Each row below holds a small network's activations on one input, seen along a few directions.
Each table varies a few parts of the input and shows all the possible inputs, shuffled.
Descriptions start from the smaller parts, as in this example, which fits no table here: one of 2 separate values, together with either a single point or one of 9 places around a ring or (one of 5 places around a ring, together with one of 6 places along a line).
Shared parts are said once, and a part with two or three values counts as separate values.
In the rows, zero is written as 128.

A family of inputs:
x1: [168 100  75 208 115 151 164  73 142  47 111]
x2: [119 170  82  50  83 110  95 140 132 158 107]
x3: [199  70 193 172 145 165 148 134 147 144 176]
x4: [109 148 118  79 102  69 114 163  89 176 156]
x5: [171 111 211 158 116 126  88  86  99 113 149]
x6: [155 153 149 100 172 189 111  21 125  88  72]
x7: [ 46 135 140 134 174 105 137 244 126 145 169]
x8: [146 111 206 224 184 141 132 193 147  89 128]
x9: [200 144 164 141 104 131 102  70 163 100  82]
x10: [ 93 112 127 114 100 110 169 197 134 212 183]
x11: [ 61 175  63  49 149 119 107  82 118 162  69]
x12: [ 68 107   7 107  91 118 169 132 114 101 136]
Describe the family of inputs behind these rows.
> one of 2 separate values, together with either a single point or one of 5 places along a line
Which other rows agree with x10 in the choice among 2 separate values? List them by row number.
> x2, x4, x7, x11, x12
Change only the choice among 2 separate values in x11. List by row number the other rows that result.
> x6

A family of inputs:
x13: [132 139 174 142 202 176 117 101 145  97  82]
x14: [ 41 114  60 108 135 119 159 192 124 153 154]
x15: [ 65 109  70 108 113 102 162 195 115 171 164]
x16: [101 185 124  83 150 117 100  93 107 113  66]
x17: [123 123  51  80  75  96 143 109 129 166 156]
x18: [152 145 174 142 181 165 115  68 135 106  73]
x19: [ 71 150 151  98 158 107 112 205 116 152 129]
x20: [177 159 178 142 141 149 121  35 139 114  72]
x21: [123 189 129  85 112 101 100  59 117 125  64]
x22: [ 66 168 140  96 165 120 106 187 128 124 101]
x23: [191  70 141 180  89 130 142 141 123 111 183]
x24: [169  65 147 193 105 123 151 172 126 114 188]
x25: [153 186 130  77  86  96  79  72 131 153 104]
x26: [120 137 190 152 192 171 126 165 150 114 108]
x27: [ 95 156  40  94  86 118 149  48 121 126  85]
x28: [148 155 139  69  98  83  92 122 123 166 129]
x29: [171 105 204 151 137 125 136 175 134 178 148]
x30: [ 72 148  34  94 126 131 147  80 115 115  89]
x31: [205 149 179 134 114 146  96  49 154 146 111]
x32: [141  69 150 195 128 141 147 182 120  99 184]
x33: [ 38 137  49 105 142 132 156 174 135 122 127]
x34: [129 101 116 182 168 179 133 100 132  33 120]
x35: [143 108 206 154 162 139 131 183 133 164 146]
x36: [122 144  39  89  62 112 124  58 140 158 126]
x37: [ 94 104  70 106  90  87 166 186 119 187 168]
x38: [203 112 123 174  79 150 113  47 142  84 147]
x39: [121  82 141 194 149 159 149 180 124  77 174]
x40: [ 93 143 161  99 137  89 113 206 110 171 140]
x41: [199  87 130 165  90 134 129  97 132  94 175]
x42: [115  96 132 192 155 177 141 164 135  51 143]
x43: [175 121 123 182 106 154 137  34 126  53 109]
x44: [122 118 197 153 181 160 131 183 135 144 133]
x45: [191 106 196 141 126 126 125 141 139 175 146]
x46: [141 142 150  85 100  76 107 164 116 182 140]
x47: [120 139 157  97 114  72 117 197 115 185 143]
x48: [ 52 138  35  95 150 140 147 112 129 107 101]
x49: [150 110 117 182 144 171 133  68 118  42 109]
x50: [201 125 186 125 124 131 113  98 145 156 137]
x51: [113 105  60  95  76  88 155 152 123 185 166]
x52: [ 83 181 126  84 174 125 103 125 119 104  79]
Changing only one part turns x29 into x47. The same change can be made to x13. Which row results?
> x52
Changing only one part turns x50 into x17. The same change can be made to x26. Which row results?
> x33
Describe the family of inputs behind these rows.
> one of 4 places along a line, together with one of 10 places around a ring
Change only the place on the line of 4 in x16. List by row number the other rows that result.
> x18, x30, x49

A family of inputs:
x53: [195 108 183 150 125 113 125 116 125 132 140]
x54: [185 101 164 155 120 130 115 115 121 111 154]
x55: [ 97 141  85 134 113 121 144  96 119 101 108]
x56: [118 159 120 111 106 112 108 101 119 126 115]
x57: [107 122 120 107 128 113 129 173 130 165 163]
x58: [104 117  98 114 125 123 139 175 136 141 164]
x59: [ 85 132 113 112 141 120 126 191 119 123 134]
x60: [166 121 200 172 154 171 108 112 143 104 125]
x61: [126 129 107 112  94 115 117 124 133 161 140]
x62: [165  83 130 179 125 143 152 111 116  86 148]
x63: [182  95 141 164 117 140 124 118 126  88 154]
x64: [127 152 116  92 144 131 104  79 130 128  99]
x65: [130 168 137 104 106 100 118 104 120 149 101]
x66: [138 138 124 106  95 103 127 126 133 183 126]
x67: [139 161 134  85 144 118 114  82 130 150  85]
x68: [ 88 105  87 129 128 128 167 170 125 142 158]
x69: [124 148  95  99 138 144 115  86 134 105 101]
x70: [146 104 166 197 159 183 145 108 139  79 119]
x71: [161 115 177 180 155 178 116 115 151  80 125]
x72: [100 146 153  99 145  98 126 191 113 169 120]
x73: [107 134  82 115 148 143 141  75 127 103  93]
x74: [ 69 119 102 128 149 122 153 184 110 123 128]
x75: [105 110  73 135 101 124 153 119 133 136 134]
x76: [176 129 219 165 158 154 117 114 146 124 110]
x77: [115 154  98 117 103 122 118 106 126 103 116]
x78: [120 132 139 101 125 104 140 176 128 188 150]
x79: [123 124  85 119  91 125 127 127 139 137 141]
x80: [ 87 136 134 105 147 107 116 187 115 146 133]
Describe the family of inputs behind these rows.
> one of 4 places along a line, together with either one of 2 separate values or one of 5 places along a line
Start at x66 and move only the place on the line of 4, one step at a time. The first step leads to x61. Which rows follow, in order?
> x79, x75
Change only the choice among 2 separate values in x62. List by row number the other rows that result.
> x70
Change only the place on the line of 4 in x53. List by row number the other rows that result.
> x54, x62, x63

A family of inputs:
x81: [114 100 130 164 157 176 158 153 130  78 127]
x82: [146 129 202 121 160 149 115 168 144 150 126]
x83: [147 110  89 149 115 135 132  58 123  91 143]
x84: [120 136 105 144 140 155 131  82 130  58  96]
x85: [176  88 138 164 115 117 148 143 129 142 174]
x86: [ 18 144  44  47 111  75 156 232 109 204 156]
x87: [108 134 171 160 195 156 140 155 133 117 115]
x88: [157 158 174  95 139 147  89  96 134 141  85]
x89: [168 104 190 141 115 109 120 155 120 156 154]
x90: [ 24 174  15  29  76  62 121 164 120 186 108]
x91: [115 167 146 138 163 154 112  89 137 101  75]
x92: [178 142 164 115 106 101 111  78 119 151 122]
x93: [182 123 112 143  86 109 121  77 135 124 137]
x94: [138  83 112 182 113 148 138 142 129  93 173]
Describe the family of inputs behind these rows.
> one of 2 separate values, together with either a single point or one of 6 places around a ring
Changing only the choice among 2 separate values turns x94 into x83. The same change can be made to x85. Which row results?
> x93

A family of inputs:
x95: [192 104 166 191 154 189 123  49 141  63 109]
x96: [ 96 131 159  94 137  82 125 224 115 189 161]
x97: [191  92 230 185 137 145 122 178 130 136 167]
x98: [104 134  37 118 100 140 132  51 129  79 105]
x99: [ 80 182  96  38 105  69 116 126 125 209  98]
x100: [ 73 154  17  79 100 116 145  84 119 131 107]
x101: [ 90 159 122  59 119  73 114 190 116 202 126]
x102: [ 90  75 126 172 153 142 165 240 133 126 190]
x103: [139 137  89 160 133 181 130  20 130  31  78]
x104: [228 138 232 163 154 169  89  43 144 106  91]
x105: [ 55 123  57  95 119  92 148 195 114 157 144]
x106: [140 170 104  90 101 117  95  45 133 121  88]
x107: [ 63  98  92 121 134 107 157 233 110 142 181]
x108: [188  78 169 203 140 167 145 126 137  75 156]
x109: [154  60 165 219 138 159 154 183 129  93 188]
x110: [ 46 146  30  68 104  94 152 132 121 164 115]
x111: [125 107 192 142 154 122 133 232 136 171 169]
x112: [224 110 235 174 140 148 112 119 141 118 137]
x113: [108 191  85  50 101  91 108  77 123 174  91]
x114: [174 171 157 138 136 156  95  13 135  74  60]
Changing only one part turns x101 into x105. The same change can be made to x97. Which row results?
> x109
Describe the family of inputs behind these rows.
> one of 2 separate values, together with one of 10 places around a ring
Change only the choice among 2 separate values in x113. List by row number the other rows that result.
> x100
